A small network was shown many inputs. Here are its activations along a few directions, one row for each input.
In each table, some parts of the input vary, and every possible input appears once, in random order.
Descriptions start from the smaller parts, as in this example, which fits no table here: values(2) and (point or ring(11) or (ring(5) and line(6))).
Shared parts are said once, and a part with two or three values counts as separate values.
In the rows, 128 means zero.

Other details of the inputs shift rows strongly along two fixed directions, in all tables alike. That doesn't count.
To show where, the next rows are all for the same input, with only those details redrawn:
[103 121 111 127 130 134 105 150 132 117 119 128]
[158 119 126 129 161 140 145 120 136 115 133 112]
[106 108 132 121  41  92 145 156 149 132 118 153]

Table:
row 1: [105 150 108 127 125 129  94 134 116 146 121 137]
row 2: [103 154 117 133 128 134 102 147 118 141 117 135]
row 3: [155 122 163 121  83  89 173 113 141 145 141 128]
row 4: [ 88 138 131 130 132 119  89 132 128 130 126 135]
row 5: [152 124 142 148 163 136 139 112 134 130 150 113]
row 6: [ 88 114 119 127 127 141  99 131 119 115 123 124]
row 7: [ 92 113 121 119 128 136  99 131 120 123 121 129]
row 8: [106 119 110 124 126 140 103 152 127 117 124 123]
row 9: [ 94 137 112 132 125 136 104 135 112 118 101 145]
row 10: [ 92 144 129 127 132 122  98 143 125 130 127 128]
row 11: [156 118 136 118 161 136 140 106 125 118 128 111]
row 12: [152 119 140 124 163 133 139  99 133 115 128 125]
row 13: [159 110 130 131 156 150 143 116 132 116 140 112]
row 14: [156 126 138 140 160 141 140 117 132 130 154 106]
row 15: [109 134 102 122 125 135  97 140 112 131 106 146]
row 16: [154 123 136 118 161 138 143 107 127 116 130 116]
row 17: [100 113 117 132 127 146 100 144 129 118 124 131]
row 18: [151 151 135 142 159 136 144 101 120 130 129 119]
row 19: [103 156 117 135 126 134  98 144 117 135 117 135]
row 20: [ 88 143 128 126 133 122  96 137 127 129 130 134]
row 21: [ 99 135 118 132 127 130  98 156 127 131 136 119]
row 22: [102 120 112 126 132 131 102 146 133 119 120 133]
row 23: [160 133 134 136 163 132 141 124 134 127 148 104]
row 24: [166 135 124 128 160 146 149 115 118 124 120 127]
row 25: [103 121 111 127 130 134 105 150 132 117 119 128]
row 26: [156 112 161 138  74 100 179 121 150 144 152 134]
row 27: [153 100 154 114  78 100 178 108 141 136 134 138]
row 28: [152 116 136 116 162 138 141 104 125 120 131 112]
row 29: [ 90 134 128 121 131 122  94 138 121 137 130 124]
row 30: [106 139 108 128 124 139 101 144 113 120 106 144]
row 31: [165 147 127 131 156 134 138 108 121 144 132 121]
row 32: [ 89 118 147 126  49  91 133 138 136 147 136 145]
row 33: [ 85 129 127 127 128 125  94 134 119 137 135 125]
row 34: [104 116 112 127 127 144 100 149 125 117 126 124]
row 35: [100 156 118 138 125 134 100 143 118 131 118 134]
row 36: [165 104 147 122  71  99 186 128 152 128 135 134]
row 37: [103 120 140 129  46  94 135 157 142 146 138 143]
row 38: [149 111 137 125 158 144 142  99 125 116 137 110]
row 39: [159 136 129 133 158 145 151 111 117 116 119 129]
row 40: [147 127 142 128 163 129 137 104 124 135 149 110]
row 41: [100 111 119 137 129 141 102 141 130 118 123 134]
row 42: [ 97 128 122 119 131 130 104 140 124 117 114 134]
row 43: [160 133 153 123  44  86 186 123 144 163 131 154]
row 44: [150 139 143 125 164 129 139 108 127 129 143 110]
row 45: [106 120 131 115   4  82 153 158 138 149 105 180]
row 46: [165 150 129 132 159 139 143 114 122 141 133 119]
row 47: [164 146 122 130 156 132 137  95 120 144 136 120]
row 48: [156 120 156 130  77  86 177 124 155 145 145 136]
row 49: [168 130 114 123 157 139 139  96 115 129 123 128]
row 50: [ 94 154 122 139 129 132 105 141 116 135 113 136]
row 51: [158 121 155 131  75  89 180 127 154 143 145 132]
row 52: [ 99 134 118 131 124 131  97 155 126 130 138 120]
row 53: [ 95 155 120 137 127 133 102 143 117 133 115 136]
row 54: [158 134 131 134 161 143 153 108 117 118 117 129]
row 55: [163 137 127 133 155 145 148 111 118 114 121 128]
row 56: [168 132 115 123 159 140 140 102 116 128 123 128]
row 57: [ 94 127 122 118 133 131 103 135 127 116 118 140]
row 58: [163 102 146 120  66 105 183 128 147 129 139 134]
row 59: [106 137 102 122 127 139  98 145 113 130 107 146]
row 60: [ 82 130 126 135 127 130  96 133 119 130 136 121]
What is each input in this table made of? -> values(2) and (line(9) or line(10) or line(11))
Changing only the values(2) part turns row 16 into row 44. The same change can be made to row 45. Which row results? -> row 46
A walk changes only the line(10) part. It starts at row 12 and steps to row 57. List the rest of the walk in order. -> row 42, row 16, row 11, row 28, row 27, row 7, row 38, row 6
Which other rows does row 17 become when the line(9) part takes its other values? List them by row number. -> row 8, row 13, row 22, row 25, row 34, row 36, row 41, row 58

Table:
row 61: [130 109 137 139 137 133 124 130 144 129 140 133]
row 62: [146 125 121 129 130 141 148 100 109 122 116 138]
row 63: [144 131 135 121 150 120 149 106 130 106 109 141]
row 64: [ 97 134 132 125 108 110 123 126 126 116 109 144]
row 65: [164 150 104 131  90 103 155 155 149 136 107 155]
row 66: [ 75 149 115 142 137 138  85 130 103 138 131 126]
row 67: [ 85 113 105 130 138 159  80 159 128 105 109 144]
row 68: [115 141 119 123 102 130 119 137 110 149 110 152]
row 69: [174 122 136 138 186 165 162 125 127  97 143  87]
row 70: [143 121 119 138 236 164  97 103 116 127 156  83]
row 71: [128 103 121 114 127 122 120 125 132 124 133 117]
row 72: [134 147 124 115 122 129 130 133 109 147 118 144]
row 73: [161 124 153 128  47 100 182 106 130 155 116 153]
row 74: [166 138 132 109 116 128 164 117 118 142 116 148]
row 75: [ 89 125 112 123  84 123 111 129 112 118 100 156]
row 76: [ 79 136 125 133  86 117 106 131 115 133 118 143]
row 77: [ 84 155 117 142 198 153  70 117 102 118 133 105]
row 78: [155 162 120 141 230 175 101 102  97 143 141 100]
row 79: [105 115 135 139 111 130 124 155 134 125 132 130]
row 80: [141 100 124 129 133 139 128 130 141 112 123 145]
row 81: [103 153 113 132 146 148  90 136 102 147 115 135]
row 82: [189 136 147 138 172 145 179  70 114 134 144 108]
row 83: [116 118 158 136  59 100 167 157 146 131 147 130]
row 84: [ 69 130 119 120  82 108 103 142 126 111  90 159]
row 85: [128 105 143 103  50  82 158 138 153 140 142 122]
row 86: [ 98 140  99 119 120 146  93 145 102 135  98 153]
row 87: [174 181 100 157 235 156 102 133 124 133 137  93]
row 88: [ 93 135 108 125 146 140  94 122 107 101 103 136]
row 89: [ 93 107 125 131  91 123 102 153 145 127 119 154]
row 90: [125 111 135 123 117 109 128 124 139 137 152 113]
row 91: [ 93 143 142 124 114 102 124 141 141 135 111 148]
row 92: [148  95 161 125  48  88 179 125 164 147 145 151]
row 93: [ 68 155 131 129 135 111  87 152 132 133 119 138]
row 94: [149 136 138  99  54 100 161 137 124 149 108 170]
row 95: [148 107 172 138  60  93 189 136 156 141 155 136]
row 96: [144 131 179 128  63  66 188 113 153 143 139 146]
row 97: [156 103 117 102 135 130 140 115 136 113 131 112]
row 98: [ 94 126 127 142 153 143  81 145 136 128 141 125]
row 99: [131 104 119 125 156 140 116 119 124 125 131 114]
row 100: [165  95 135 118 114 124 162 116 146 119 130 140]
row 101: [152 160 122 148 226 176  97  92  98 137 138  93]
row 102: [162 151 131 110 142 134 137 120 111 142 125 138]
row 103: [105 158  89 157 135 141  89 144 125 137 136 116]
row 104: [ 82 129 122 135 123 144  98 172 123 110 127 118]
row 105: [148 103 158 110  47  73 179 122 161 152 157 122]
row 106: [155  92 160 124  56  86 179 115 154 147 147 147]
row 107: [146 132 159 139  86  99 168  96 127 141 145 130]
row 108: [125 126 149 109  64  81 173 132 152 132  99 171]
row 109: [ 77 141 106 132 137 146  79 130 104 119 109 136]
row 110: [ 90 120 102 103 136 132  80 153 127 117 124 107]
row 111: [109 107 123 128 104 137 126 158 132 109 115 145]
row 112: [196 101 148 131 177 133 176  83 134 133 157  96]
row 113: [194 109 155 136 182 129 170  83 138 133 171 101]
row 114: [198 160 115 141 147 118 166 131 145 135 123 125]
row 115: [ 83 124 103 127 135 160  92 177 119  93 108 119]
row 116: [149 132 167 130  93  87 175 106 147 132 127 142]
row 117: [ 57 144 135 133  86  97  97 143 127 129 122 142]
row 118: [ 86 113 111 122 139 129  75 144 121 129 128 114]
row 119: [126 123 138 140 131 140 144 152 130 112 138 104]
row 120: [ 75 116 117 121  76 134 107 181 133 103 107 143]
row 121: [209  93 134 113 169 134 176  84 133 110 141 102]
row 122: [182 166 144 120 188 143 136 105 109 147 150 108]
row 123: [ 80 121 111 135 139 154  82 167 124 110 118 131]
row 124: [ 78 129 136 139  92 122 116 176 130 124 137 116]
row 125: [141 111 133 113 126 117 137 118 141 132 146 104]
row 126: [208 156 153 116 175 139 169  93 115 146 144 114]
row 127: [125 134 124 131 121 136 133 109 111 131 118 135]
row 128: [131 117 151 146 132 129 139 128 144 130 152 121]
row 129: [102 171  87 147 146 129  78 177 129 139 108 133]
row 130: [184 109 115 100 184 144 148 106 133 103 140  89]
row 131: [ 68 124 118 140 134 148  72 163 131 121 123 134]
row 132: [122 143 138 118 145 116 134 124 140 125 109 141]
row 133: [177 161 142 128 188 146 143 102 109 151 150 108]
row 134: [133 107 123 126 157 141 113 119 127 119 134 125]
row 135: [119 135 150 126  93  96 150 114 137 129 124 139]
row 136: [126  95 113 115 121 129 124 127 128 123 121 133]
row 137: [154 151 134 122 143 134 142 117 112 152 132 132]
row 138: [108 140  70 140 111 144  95 151 123 120 109 142]
row 139: [126 118 135 136 155 132 114 126 136 133 151 116]
row 140: [145 141  93 145 113 134 131 131 129 131 124 130]
row 141: [208  93 138 123 174 140 176  84 134 111 143 118]
row 142: [100 136 136 125 115 109 122 131 133 121 107 146]
row 143: [211 144 118 155 161 144 179  90 136 133 151 102]
row 144: [127 128 126 112 157 124 116 129 136 127 158  85]
row 145: [ 99 131 111 126  83 130 106 134 109 137  92 158]
row 146: [107 132 108 137 200 182  89 154 113  93 125  98]
row 147: [116 137 137 133 133 123 129 107 119 123 130 125]
row 148: [ 90 114 104 109 136 135  81 146 127 123 121 112]
row 149: [113 134 131 126 123 126 126 110 119 117 119 133]
row 150: [108 109 130 135 109 135 120 148 139 121 124 141]
row 151: [109 143 128 136 100 128 113 127 112 150 115 139]
row 152: [159 100 142 124 117 121 159 116 147 128 139 134]
Changing only one part turns row 92 into row 139. The same change can be made to row 82. Which row results? -> row 66
Changing only one part turns row 150 into row 131. The same change can be made to row 149. Which row results? -> row 147
Changing only one part turns row 113 into row 106. The same change can be made to row 90. Which row results? -> row 118
What is each input in this table made of? -> line(4) and (values(2) or line(10) or line(11))
A walk changes only the line(11) part. It starts at row 130 and steps to row 97. List the rest of the walk in order. -> row 121, row 136, row 141, row 100, row 80, row 67, row 111, row 120, row 115
Which other rows does row 89 become when the line(11) part takes its other values? List them by row number. -> row 69, row 71, row 99, row 110, row 123, row 134, row 146, row 148, row 150, row 152
Which other rows does row 93 become when the line(4) part takes its other values? List them by row number. -> row 91, row 108, row 132

Table:
row 153: [107 121 106 128 139 143  99 160 124 119 123 122]
row 154: [115 119 131 135 143 139 122 137 136 116 137 113]
row 155: [ 82  90 122 121  38 106 126 140 134 131 114 160]
row 156: [122 123 127 124 143 128 107 121 132 135 142 117]
row 157: [174 143 132 122 155 122 155 102 128 138 131 127]
row 158: [155 129 156 139 153 127 157 104 136 122 151 107]
row 159: [ 95 149 126 142 140 137  97 141 119 134 126 121]
row 160: [108 121 106 133 137 149  99 160 129 119 122 123]
row 161: [166 118 142 125 150 126 147 102 135 137 157 108]
row 162: [169 137 143 141 148 133 154 106 128 144 147 111]
row 163: [175 138 133 140 146 140 164 118 134 119 131 119]
row 164: [111 100 138 118  43  90 143 150 146 140 139 142]
row 165: [126 152 124 140 142 138 124 135 124 132 125 128]
row 166: [170 119 137 137 149 141 165 125 140 113 135 110]
row 167: [110 124 138 134 147 131 126 133 133 107 132 116]
row 168: [139 135 107 125 139 138 116 137 125 129 123 129]
row 169: [ 97 131 120 135 143 138 107 156 128 103 113 124]
row 170: [120 157 131 138 147 131 127 131 121 124 120 131]
row 171: [118 139 133 111 140 134 118 107 102 134 118 124]
row 172: [166 140 147 142 147 133 156 107 128 140 148 110]
row 173: [ 91 131 124 120 146 122  88 128 129 126 128 126]
row 174: [156 130 156 133  54  89 196 130 148 126 122 151]
row 175: [121 114 124 128 143 135 118 137 129 123 141 114]
row 176: [123 126 125 136 144 138 127 145 133 109 122 119]
row 177: [130 134 107 133 136 147 121 112 107 134 112 142]
row 178: [109 136 144 138 147 127 120 125 129 117 138 116]
row 179: [174 142 132 133 149 131 157 113 124 140 140 122]
row 180: [134 115 112 121 141 139 117 143 132 123 127 120]
row 181: [ 90 126 127 107 137 138  92 119 107 123 124 124]
row 182: [ 96 129 121 131 140 133  90 141 121 131 142 117]
row 183: [ 82 116 138 130  38  95 119 156 143 148 136 149]
row 184: [ 88 125 126 135 143 137 102 146 131 111 129 118]
row 185: [171 135 139 128 152 124 149  98 130 146 142 114]
row 186: [104 148 112 139 139 141 104 150 123 114 113 131]
row 187: [ 98 114 120 131 144 145 104 141 124 101 101 144]
row 188: [106 121 105 116 143 133  95 149 129 116 113 127]
row 189: [175 143 133 138 147 138 158 113 129 141 140 122]
row 190: [177 140 129 126 150 130 153 109 127 144 138 123]
row 191: [180 133 126 138 144 143 160 119 133 126 135 120]
row 192: [ 95 117 114 116 145 129  92 139 130 120 126 123]
row 193: [150 126 162 129  60  92 188 109 139 139 115 172]
row 194: [168 140 137 109 148 136 158  91 108 132 121 126]
row 195: [156 147 156 141 155 124 162 104 127 128 137 113]
row 196: [103 142 115 128 140 131  89 137 116 145 129 124]
row 197: [118 118 128 135 141 141 120 138 134 120 142 113]
row 198: [113 119 141 129  49 100 152 136 137 123  99 178]
row 199: [145  95 160  98  57  95 185 107 137 130 130 140]
row 200: [161 108 135 132 143 139 153  82 122 127 142 121]
row 201: [109 118 103 119 140 140  93 152 131 121 117 125]
row 202: [123 154 128 139 144 134 125 132 123 129 123 130]
row 203: [119  91 121 122  39 109 153 138 135 129 107 161]
row 204: [177 141 129 125 151 128 152 105 130 143 135 125]
row 205: [157 133 152 114  61  76 184 114 147 151 123 158]
row 206: [114 131 137 139 142 135 117 128 131 125 143 113]
row 207: [108 142 104 120 143 130  96 140 125 119 105 138]
row 208: [114 138  98 123 137 139  92 146 125 127 113 134]
row 209: [ 79 106 134 109  52  84 121 151 150 132 118 154]
row 210: [ 99 114 112 120 140 137  90 145 129 125 134 119]
row 211: [111 126  91 132 129 154 100 130 107 119 101 144]
row 212: [158 104 149 110  64  84 185 126 158 130 121 146]
row 213: [100 127 119 125  37  97 128 168 135 141 115 161]
row 214: [ 99 144 118 123 144 124  90 130 117 140 122 127]
row 215: [162 125 150 139 148 134 154 107 136 130 159 106]
row 216: [103 142 116 132 138 131  89 139 112 143 133 122]
row 217: [135 116 112 125 139 139 118 146 127 121 131 118]
row 218: [ 90 139 133 137 145 135  98 122 113 125 110 144]
row 219: [173 129 130 108 144 141 160  97 112 117 116 124]
row 220: [140 136 108 129 137 138 117 139 121 127 127 127]
row 221: [ 92 152 129 141 142 132  99 138 119 131 124 123]
row 222: [172 146 137 140 147 137 160 114 129 137 141 121]
row 223: [ 98 131 108 135 133 144  95 118 103 136 114 135]
row 224: [ 89 105 128  97  41 104 129 152 125 125  99 156]
row 225: [122 128 133 132  37 101 154 156 143 139 122 156]
row 226: [ 94 129 120 120 144 125  87 130 126 130 133 123]
row 227: [152 117 159 134 156 132 154  87 131 116 137 129]
row 228: [111 148 106 129 138 136  93 145 113 140 126 132]
row 229: [153 104 152 131 157 136 159  96 136 106 131 128]
row 230: [135 138 110 121 143 130 117 130 126 123 115 132]
row 231: [105 125 110 135 137 149 101 161 128 116 124 121]
row 232: [119 144 130 123 149 118 114 116 124 137 123 126]
row 233: [101 144 119 135 140 132  93 141 113 141 131 122]
row 234: [165 109 140 133 149 139 157 114 141 124 151 107]
row 235: [167 119 142 129 148 126 147 104 130 134 161 106]
row 236: [167 107 136 120 153 129 151 107 143 126 147 109]
What is each input in this table made of? -> ring(6) and (values(3) or line(11))
Changing only the ring(6) part turns row 193 into row 229. The same change can be made to row 205. Which row results? -> row 209
Changing only the ring(6) part turns row 234 into row 189. The same change can be made to row 192. Which row results? -> row 157
Changing only the ring(6) part turns row 156 into row 236. The same change can be made to row 235. Which row results? -> row 164
Which other rows does row 211 become when the values(3) part takes its other values? List them by row number. -> row 198, row 219
Which other rows does row 201 become when the line(11) part takes its other values? List them by row number. -> row 153, row 160, row 166, row 169, row 176, row 180, row 188, row 212, row 217, row 231
Which other rows does row 191 become when the line(11) part takes its other values? List them by row number. -> row 163, row 168, row 174, row 186, row 207, row 208, row 213, row 220, row 225, row 230

Table:
row 237: [ 99 135 124 120 123 131 115 129 114 118 102 144]
row 238: [103 156 116 136 134 138 105 121 103 132 100 151]
row 239: [ 19 117 107 118  83 119  56 175 125 112  93 162]
row 240: [206 101 140 115 149 126 185  90 143 123 141 114]
row 241: [100 150 143 133 164 127 101 110 117 136 138 117]
row 242: [152  76 172 124  80 103 191 106 155 116 149 126]
row 243: [110 138 120 130  72 113 131 166 135 131 111 149]
row 244: [226 155 139 147 166 143 197  94 126 138 139 119]
row 245: [132 160 134 147 179 137 110 131 126 141 152 101]
row 246: [ 95 144  81 116 189 168  56 142  98 117 105 121]
row 247: [124 128 112 136 162 146 111 150 135 108 127 116]
row 248: [138 150 122 129 203 147  96 105 112 143 151  96]
row 249: [113  77 139 112  46  98 144 144 152 133 142 134]
row 250: [119  83 155 132   8  81 177 164 170 131 148 141]
row 251: [183 150 115 126 162 143 145  94 109 141 124 130]
Changing only one part turns row 251 into row 244. The same change can be made to row 248. Which row results? -> row 245
What is each input in this table made of? -> values(3) and (point or line(4))
List by row number the other rows that have the values(3) part in common with row 241. -> row 237, row 238, row 239, row 242
